A small network was shown many inputs. Here are its activations along a few directions, one row for each input.
In each table, some parts of the input vary, and every possible input appears once, in random order.
Descriptions start from the smaller parts, as in this example, which fits no table here: line(6) and (point or ring(9) or (values(2) and ring(5))).
Shared parts are said once, and a part with two or three values counts as separate values.
In the rows, 128 means zero.

Other details of the inputs shift rows strongly along three fixed directions, in all tables alike. That doesn't count.

Table:
r1: [118 117 121 118 141 135 108 126 134 115 149 127 113]
r2: [106  78  50  58 106 176 110  96 201 137 126 104 178]
r3: [124 105 118 143 143 136 131 105 129 112 140 139 127]
r4: [107 138 147 134 149 118 112 132 113 112 144 141  95]
r5: [135 104 102 132 126 146 122 111 133 124 137 148 131]
r6: [122 131 144 139 152 109  97 132 116 125 146 143 113]
r7: [129 133 154 141 151 126  99 134 113 124 146 150 104]
r8: [116 170 170  87 137 109 114 169 123 166  95  80 128]
r9: [140 152 137 106 120 121 132 149 127 163  83 101 148]
r10: [126 164 150  89 123 120 127 165 133 171  92  70 149]
r11: [121 133 154 135 158 130 110 131 115 116 149 138  99]
r12: [122 134 147 141 147 115  96 133 108 122 149 147 106]
r13: [175 124 115 203 139 107 221 101  76 111  90 130 150]
r14: [166 127 102 191 119 121 218 110  88 116  97 128 146]
r15: [134 107 109 146 137 124 119 114 128 115 142 146 127]
r16: [115 133 145 132 152 120 109 132 113 116 149 132 104]
r17: [128 109 113 136 139 142 134 112 126 113 144 139 117]
r18: [182 124 114 207 132 104 209 104  76 120  88 141 155]
r19: [120 128 145 139 161 110 109 134 118 112 153 132 100]
r20: [131 165 170  86 140  99  96 174 129 183  95  77 148]
r21: [130 148 113  96 111 126 148 146 137 158  90  77 164]
r22: [124 117 134 124  84 144 148 110 159 103 153 152 132]
r23: [139 156 167 161 147  96 133 150  86 133 118 140  98]
r24: [119 144 177 130 107 114 129 139 135 106 168 151  96]
r25: [132 134 115  76 129 128 133 146 152 166  95  72 163]
r26: [114 130 161 121  93 129 130 125 149 109 160 147 118]
r27: [130 111 101 137 120 149 125 116 139 125 138 149 129]
r28: [114 126 125 127 131 129 103 125 128 123 136 147 114]
r29: [124 108 118 140 136 143 131 106 123 112 141 140 123]
r30: [108  97  78 103 107 167  97 106 170 126 146 143 144]
r31: [121 106 102 132 114 156 115 109 146 126 138 147 137]
r32: [129 133 146 145 147 112 100 138 108 119 149 144 102]
r33: [116 129 132 134 141 124 122 130 121 111 138 135 102]
r34: [124 122 137 134  86 126 148 118 147  95 160 151 120]
r35: [128 127 148 142 157 114 100 135 118 126 149 147 104]
r36: [109  89  51  67  94 182 116 108 197 134 128 104 167]
r37: [123 139 143 142 138 118 100 144 119 123 148 142 103]
r38: [133 175 169 100 134 111 105 177 124 174  99  90 135]
r39: [171 123  94 151 100 125 194 112 104 150  68 104 187]
r40: [160 138 116 142  60 109 224 120 124 126  89 109 181]
r41: [121 174 167  77 138 113 114 173 131 170  89  74 131]
r42: [108  92  88 101 109 170  98 100 169 128 135 148 139]
r43: [127 114 110 144 125 131 123 116 126 113 133 152 117]
r44: [113 135 146 129 149 126 116 135 120 120 141 138  93]
r45: [124 118 117 143 134 150 135 113 132 111 141 142 118]
Each input here is: ring(5) and (point or (values(2) and line(4))).
Q: The inputs of r39 and r7 match in every part but the ring(5) part. If r26 is changed in the same way as r39 into r7, which row does it become?
A: r22
Q: The inputs of r31 and r30 match in every part but the ring(5) part. If r3 is changed in the same way as r31 into r30, which row does it become?
A: r2
Q: Change only the ring(5) part in r35. List by row number the other rows that result.
A: r6, r15, r18, r20

Table:
r46: [108 166 154  88 167  97  87 179 119 151 107  75 114]
r47: [140 142 136 212 131  89 162 128  63  90 141 175  76]
r48: [126 145 136  62 137 131 139 149 157 167  95  52 162]
r49: [151 122 140 212 162 122 138 104  69 116 124 175 107]
r50: [121 181 210  88 126 101 116 183 133 153 125  96 114]
r51: [ 82  94  92  99 111 175  48 114 182 104 191 181  92]
r52: [156 111  77 135  67 160 167 101 138 149  85 140 187]
r53: [148  94  35 126 111 148 170 102 130 133  81 102 172]
r54: [154 117  75 156  81 145 172 108 127 133  97 145 169]
r55: [183  80  78 140  90  82 158 102 146 129 133 122 216]
r56: [ 65  88 107  91 117 169  66 101 188  83 214 170  82]
r57: [157 134 175 213 177 105 162 106  64 100 136 173  93]
r58: [110 190 205  96 129  91 120 177 121 138 136  86 100]
r59: [107 187 183 101 133  81 100 187 114 146 118  95  97]
r60: [137 138 135  75 129 139 105 151 148 193  74  78 169]
r61: [ 65  74 101  94 165 173  54 103 173  85 205 157  87]
r62: [143 143 183 213 133  98 190 118  79  75 159 163  81]
r63: [126 186 219  98 127 100 100 177 121 158 118 111 111]
r64: [147  93  60 130 114 154 206  83 136 110 102  98 180]
r65: [157 106  86 131  67 159 175  98 143 145  87 136 184]
r66: [130 139 134  60 137 138 136 147 157 175  93  66 167]
r67: [149 134 140 222 175 105 143 119  60 108 130 174  98]
r68: [ 81  80  83 103 158 182  28 107 174 102 194 174  87]
Q: What is each input in this table made of?
A: point or (values(2) and ring(11))
Q: Change only the values(2) part in r53. List by row number the other rows that result.
A: r47
Q: Change only the values(2) part in r67. List by row number the other rows that result.
A: r54
